A small network was trained on made-up records. Each row is its average activation on records with the value named, seen along a few directions.
Values that are neighbours, or in one group, have similar rows; names and order tell nothing.
In the rows, 500 means zero.
Strong random noise was added to every row along 20 fixed directions; ignore it. To show where, here is one row again and again, with new noise each time:
[639 429 503 475 535 693 505 497 643 520 446 549 599 446 583 323 472 450
 463 533 573 438 617 499 567 485 637 398 340 668 384]
[607 544 515 356 741 601 431 271 508 511 557 610 645 282 370 781 632 494
 581 316 332 494 718 484 687 596 563 323 595 578 527]
[321 591 205 529 705 550 447 353 597 769 370 429 605 336 372 458 652 357
 541 418 636 415 550 482 621 341 706 561 530 529 234]
[701 810 593 524 536 788 727 407 538 413 804 411 580 632 524 553 608 825
 361 593 638 685 288 811 639 672 662 316 493 477 458]
[681 746 518 592 363 656 698 642 799 410 489 367 429 656 397 686 523 593
 482 547 386 749 596 586 629 307 462 494 632 409 385]
[555 500 271 377 522 887 738  41 289 525 471 623 447 536 284 501 260 528
 298 604 538 633 526 748 400 466 275 641 290 688 789]
[380 673 335 539 471 406 527 494 324 475 669 412 525 437 256 321 467 544
 355 554 733 420 267 563 344 440 483 522 446 373 402]
[458 560 544 558 412 474 527 462 433 557 243 505 306 265 763 511 384 556
 558 501 430 440 600 641 432 203 374 500 631 647 323]
[353 719 572 470 684 318 384 196 319 687 694 653 549 672 258 621 338 629
 403 359 452 504 398 504 545 512 540 447 616 410 642]
[441 567 524 440 555 217 403 287 696 420 805 707 852 428 623 404 535 625
 628 586 453 499 584 645 573 697 392 569 696 326 543]
[290 356 472 590 591 433 565 577 512 429 450 547 783 509 448 597 551 570
 513 675 361 642 659 643 653 449 258 543 501 317 558]
[519 679 505 519 463 634 393 660 455 550 509 418 351 373 526 252 646 392
 531 464 387 400 450 542 589 459 403 546 285 494 511]
[937 746 818 315 400 900 514 686 473 284 357 343 500 613 327 611 704 543
 493 376 208 495 584 713 712 346 499 402 366 378 790]
[596 435 811 510 437 444 559 614 408 206 429 626 674 593 540 604 640 581
 307 592 408 481 488 551 701 764 267 420 437 445 743]
[799 515 687 286 376 576 504 568 703 202 478 541 359 402 588 753 787 564
 522 339 379 464 395 488 361 489 589 474 617 236 360]
[469 397 522 363 675 658 491 523 484 458 622 609 895 634 457 399 390 662
 513 772 496 626 561 610 508 684 467 515 495 435 798]
[510 144 461 552 508 558 358 685 371 444 314 339 606 408 408 505 355 431
 764 435 331 294 763 449 497 326 648 247 402 672 587]
[365 348 896 531 620 548 634 547 302 570 448 430 512 526 398 486 647 408
 538 281 787 377 565 408 733 553 500 339 343 567 476]
[659 509 715 488 487 590 467 228 481 647 712 660 878 427 630 276 634 392
 536 303 700 335 610 431 639 634 471 437 532 534 433]
[362 888 522 654 626 467 455 363 417 723 643 667 563 456 289 373 222 628
 389 534 606 401 467 540 732 389 481 331 584 693 364]
[714 473 618 286 468 690 491 474 615 331 442 659 685 400 454 464 550 495
 541 543 550 346 548 453 518 710 502 567 621 547 726]
[277 464 293 279 658 144 395 353 434 303 504 421 480 339 327 569 573 414
 729 541 401 472 664 595 485 674 321 618 528 502 751]


Field FOTE:
pabu: [546 472 235 438 359 359 466 304 409 438 478 372 512 481 426 653 571 465
 567 419 544 422 387 520 240 354 636 557 686 345 377]
kupi: [432 731 617 427 649 590 555 690 783 539 149 578 179 246 818 615 820 564
 304 612 373 581 377 630 754 649 560 772 526 497 512]
rifav: [386 206 791 725 596 516 499 742 500 292 531 602 772 502 746 966 632 902
 787 616 257 492 412 643 802 762 549 210 829 436 597]
zib: [668 517 722 355 574 428 416 533 749 531 522 870 441 571 456 597 308 489
 283 407 399 578 579 283 451 269 585 356 454 383 189]
peb: [230 427 447 730 546 455 456 668 456 718 456 435 705 430 522 337 518 473
 611 585 421 456 623 569 701 397 498 606 472 434 588]
vave: [620 906 484 228 721 294 182 307 413 456 628 577 524 760 552 422 463 617
 314 564 258 612 443 719 551 425 544 282 285 466 439]
vuz: [441 251 427 543 399 403 620 584 506 342 607 529 381 574 650 745 456 663
 458 632 562 669 279 419 208 606 523 482 621 330 352]
giv: [443 640 529 388 499 308 557 624 610 351 545 341 110 564 522 550 497 624
 614 566 508 603 363 616 408 565 624 524 529 474 505]
dit: [499 519 763 532 368 189 452 466 195 406 422 466 602 613 404 314 178 591
 573 496 704 149 525 569 543 446 579 300 569 764 712]
gezab: [618 497 628 350 578 624 473 412 530 555 412 519 579 392 704 554 686 461
 690 382 575 460 618 524 508 335 625 416 613 536 251]
peduz: [605 385 564 373 677 409 483 619 438 304 644 639 530  94 367 837 500 690
 334 467 437 501 400 391 309 878 708 411 653 443 753]
bukub: [605 367 628 498 303 427 546 438 209 375 201 336 388 682 523 502 274 374
 595 393 548 359 715 618 494  74 312 276 361 770 383]
naped: [638 640 624 329 492 368 610  98 546 405 602 547 519 534 524 568 564 505
 469 350 571 545 600 688 569 554 393 550 518 489 555]
butin: [438 772 487 566 437 541 444 697 223 526 479 274 398 409 382 464 561 477
 587 472 475 449 394 530 515 392 324 525 564 516 595]
muke: [269 533 524 532 631 565 372 299 452 834 427 657 536 821 355 589 281 624
 533 414 592 404 281 413 555 300 726 527 712 420 472]
par: [558 537 708 387 452 597 750 447 636 490 484 550 375 544 481 336 574 482
 277 478 832 540 323 636 427 524 595 756 311 333 551]
ripi: [182 315 540 699 562 406 334 314 279 778 295 638 458 628 747 508 591 416
 497 397 141 489 522 598 732 354 238 613 258 393 572]
kilob: [477 484 673 622 448 348 374 577 564 637 445 512 495 607 521 497 550 398
 511 274 471 403 491 290 522 314 601 464 520 377 309]
fep: [603 459 631 296 483 569 522 369 459 599 445 607 396 515 512 536 342 342
 662 401 593 580 708 271 324 456 348 583 693 668 545]
nezor: [327 416 669 337 590 219 419 478 252 555 476 591 612 337 580 400 435 458
 455 476 661 440 581 503 338 347 341 550 508 368 403]
rebet: [318 579 227 726 360 386 407 517 549 671 508 541 480 482 387 330 193 546
 571 600 655 237 265 439 419 439 643 636 740 588 491]
FOTE is arranged as a 3 by 7 grid.
Q: Which values are neighbours of kupi? Give them in the order they are listed.
A: bukub, muke, nezor
Q: Which values are neighbours of zib? Give them in the order they are listed.
A: vuz, giv, par, rebet
Q: Which values are neighbours of gezab? Give them in the order they are listed.
A: dit, fep
Q: Which values are neighbours of butin? Give them in the order they are listed.
A: rifav, naped, kilob
Each value of FOTE is a pair of two hidden parts, and every pair occurs once (7 first parts, 3 second parts).
Q: peduz and nezor share the first part; peduz and par share the second. Which value has the first part of par and the second part of nezor?
A: vuz
Q: vave and ripi share the first part; vave and giv share the second. Which value has the first part of giv and the second part of ripi?
A: pabu
Q: butin and naped share the first part; butin and rifav share the second. Which value has the first part of rifav and the second part of naped?
A: bukub

Field GUMER:
zofu: [489 588 317 400 402 372 545 278 555 435 518 391 361 453 358 486 248 530
 725 502 588 454 586 612 272 295 573 539 688 613 471]
zolum: [649 435 464 606 212 681 756 584 740 424 570 326 478 480 303 461 570 373
 624 397 605 511 583 495 527 389 472 658 488 372 512]
rab: [374 418 533 582 381 468 302 322 344 612 552 647 612 669 542 374 226 620
 757 491 445 219 419 559 504 346 519 451 656 536 589]
bugi: [632 516 456 426 539 581 344 416 507 497 489 549 378 377 526 440 510 391
 471 375 320 402 545 503 529 441 555 429 274 583 477]
legun: [246 643 579 348 737 319 519 580 306 495 268 305 170 205 274 677 440 580
 569 440 477 432 533 693 544 493 578 591 565 612 830]
sev: [473 535 651 556 475 479 510 695 588 415 533 530 480 164 483 549 647 533
 610 408 606 334 478 374 555 501 446 410 706 459 226]
zigaf: [401 355 317 540 568 275 349 488 390 448 600 463 710 518 644 437 637 494
 506 587 523 444 374 487 400 685 558 467 447 433 431]
popal: [479 382 565 710 504 582 659 693 691 449 280 505 422 461 297 553 424 482
 280 510 531 450 604 447 741 413 619 361 277 610 409]
puse: [735 361 669 509 417 592 597 289 318 610 338 486 732 445 561 422 600 226
 348 260 555 452 847 436 624 394 365 438 278 646 548]
kidov: [517 338 471 485 553 541 383 414 446 563 436 447 712 404 659 545 718 482
 588 387 295 412 569 655 585 558 642 550 435 368 697]
naban: [430 638 493 793 419 463 571 649 307 644 440 513 569 305 547 556 454 602
 299 564 470 476 420 388 497 580 409 528 799 560 575]
fosez: [548 597 352 512 483 559 592 506 429 383 638 446 552 568 285 430 604 525
 279 584 601 575 299 655 487 486 523 499 261 315 417]
vesim: [550 505 616 412 411 449 456 473 497 419 649 613 404 474 599 285 632 356
 543 481 561 455 477 449 481 610 259 561 328 471 440]
mefu: [453 857 519 757 482 476 481 353 429 729 321 532 641 682 589 563 424 547
 424 525 412 553 589 594 843 334 332 426 717 714 431]
fidi: [560 558 398 556 492 685 459 413 720 651 482 739 555 338 689 415 478 473
 513 547 442 448 483 487 569 575 484 656 615 596 500]
Each value of GUMER is a pair of two hidden parts, and every pair occurs once (5 first parts, 3 second parts).
Q: rab and popal share the first part; rab and vesim share the second. Which value has the first part of vesim and the second part of popal?
A: zofu
Q: bugi and sev share the first part; bugi and zigaf share the second. Which value has the first part of zigaf and the second part of sev?
A: mefu
